Here are a small network's activations along a few directions, averaged over the inputs that share one value of a field.
Values that are neighbours, or in one group, have similar rows; names and order tell nothing.
In the rows, zero is written as 500.
Strong random noise was added to every row along 13 fixed directions; ignore it. To show where, here is one row again and again, with new noise each time:
[331 520 567 396 412 405 627 460 542 380 488 583 561 494 393 520 376 565
 512 587 263 531 479]
[305 618 495 582 442 460 423 635 571 740 567 265 429 350 132 435 529 360
 505 902 520 372 391]
[586 522 589 505 572 460 370 474 496 396 377 339 493 604 701 461 587 397
 338 444 523 550 537]
[792 517 351 585 487 421 224 749 499 412 595 669 458 331 690 431 697 504
 660 360 638 394 481]
[669 673 450 510 453 622 534 727 467 534 529 639 523 528 436 417 465 586
 626 373 301 539 366]
[883 588 591 613 523 631 281 560 287 522 408 710 246 520 366 434 496 422
 298 631 540 405 638]
[645 591 507 594 556 468 603 601 367 563 579 365 402 650 477 241 554 601
 526 484 321 498 576]
[262 519 529 507 592 322 565 647 446 567 544 534 491 649 465 442 408 423
 359 706 419 642 650]
[644 431 467 399 562 444 424 721 469 515 790 458 353 723 279 410 285 444
 691 622 403 574 432]
[409 442 495 466 421 504 588 399 482 525 548 569 508 439 492 541 479 608
 540 470 356 520 617]
[418 557 454 609 498 308 598 384 560 380 446 235 556 580 674 316 575 526
 452 412 541 460 494]
[721 590 668 452 512 636 472 566 455 431 324 424 587 467 322 484 464 414
 390 720 456 320 419]
[432 549 536 548 435 339 542 522 542 406 423 244 351 396 287 411 535 401
 454 694 363 507 428]
[757 322 486 532 400 592 812 529 257 452 574 494 534 397 563 580 367 482
 413 431 152 601 753]
[377 632 438 479 467 434 564 567 622 453 474 587 657 488 414 408 475 620
 648 523 534 378 348]


Values of NEB:
tal: [420 817 663 577 345 348 202 379 439 522 643 891 526 478 628 397 501 590
 304 708 370 209 507]
tutoz: [522 385 531 504 566 564 705 396 373 580 487 421 354 440 560 491 649 653
 607 316 279 646 614]
gazir: [228 414 436 609 552 480 424 290 616 628 365 434 252 540 289 563 518 391
 332 628 885 547 588]
kodoz: [373 474 506 560 470 386 502 300 450 526 448 613 421 381 536 515 639 632
 494 476 472 489 618]
dudug: [612 380 452 463 479 745 521 494 492 505 406 710 450 459 383 774 329 395
 455 398 733 592 543]
bon: [532 277 423 470 456 483 563 363 506 434 661 461 495 376 493 655 383 433
 550 548 584 461 467]
kap: [470 352 663 477 334 442 536 247 450 444 723 312 471 457 582 508 529 496
 430 602 251 363 592]
sapor: [342 573 531 504 558 615 529 539 463 801 579 534 768 494 576 504 557 597
 458 636 589 336 653]
zazaf: [356 472 564 462 554 445 418 457 473 474 572 706 449 625 650 522 488 524
 435 469 541 574 526]
bulud: [472 356 353 567 452 346 724 455 436 446 564 456 275 429 289 505 373 471
 550 524 445 669 614]
lami: [602 470 598 555 504 297 508 464 411 255 384 546 583 366 525 492 478 408
 333 730 544 334 483]
genun: [367 322 452 507 557 440 556 514 483 562 640 474 370 501 596 549 553 474
 499 435 530 671 613]
tata: [369 669 555 577 474 311 267 709 476 537 549 722 243 564 374 455 489 323
 321 725 447 635 526]
NEB is arranged as a ring.
Going along NEB from tata by way of its neighbour dudug, in what order are tal, kodoz, sapor, bulud met?
Answer: kodoz, tal, bulud, sapor
How many steps from neighbour to neighbour lead from gazir to zazaf, at the fewest?
Answer: 3
Name the neighbours of tutoz, in listed order.
Answer: bon, lami

Values of VAVE:
fuf: [472 489 538 587 388 494 621 448 302 679 838 527 647 520 631 481 326 459
 266 714 432 364 789]
nonu: [687 401 469 577 601 352 603 573 387 361 467 344 414 665 605 460 400 357
 442 407 458 669 542]
masev: [727 608 466 528 584 635 604 380 445 483 379 443 616 650 526 343 460 653
 519 396 709 343 537]
zev: [417 262 580 421 888 495 416 654 425 651 487 405 642 579 727 495 751 482
 466 646 812 430 763]
kenom: [465 408 571 465 566 473 604 387 504 386 325 450 312 462 342 482 646 568
 471 572 505 497 567]
mur: [419 781 401 566 395 534 523 606 564 571 621 730 506 559 449 410 360 552
 513 426 320 580 252]
vari: [807 478 594 431 517 531 395 519 414 387 720 549 623 535 578 422 414 513
 598 586 472 269 387]
galof: [803 426 598 318 582 690 462 589 464 434 411 456 539 610 468 550 441 510
 611 384 385 551 523]
fovu: [547 578 482 588 543 508 671 542 538 379 335 301 639 669 623 385 467 486
 490 302 555 533 313]
pap: [510 384 582 371 476 411 346 372 532 355 596 660 329 642 480 520 496 627
 594 416 405 512 530]
kif: [856 470 411 484 540 488 696 582 385 379 677 405 603 638 591 337 424 657
 711 316 308 493 478]
daf: [572 395 430 461 433 366 601 459 470 373 561 650 642 219 518 470 542 714
 731 501 482 280 507]
sinab: [481 546 280 638 765 438 633 629 510 550 269 662 547 692 458 368 532 597
 580 391 947 516 581]
famaz: [589 700 465 618 645 549 579 737 420 543 437 615 447 874 526 337 339 365
 266 484 605 654 501]
dabi: [202 647 497 425 525 331 851 786 616 463 455 316 601 649 189 286 437 580
 661 647 300 574 329]
A value of VAVE combines one of 5 hidden first parts with one of 3 second parts; all combinations occur once.
Changing only the second part turns kif into masev. mur has the same second part as kif; what does that change turn mur into?
Answer: fuf
Changing only the second part turns dabi into pap. galof has the same second part as dabi; what does that change turn galof into?
Answer: sinab
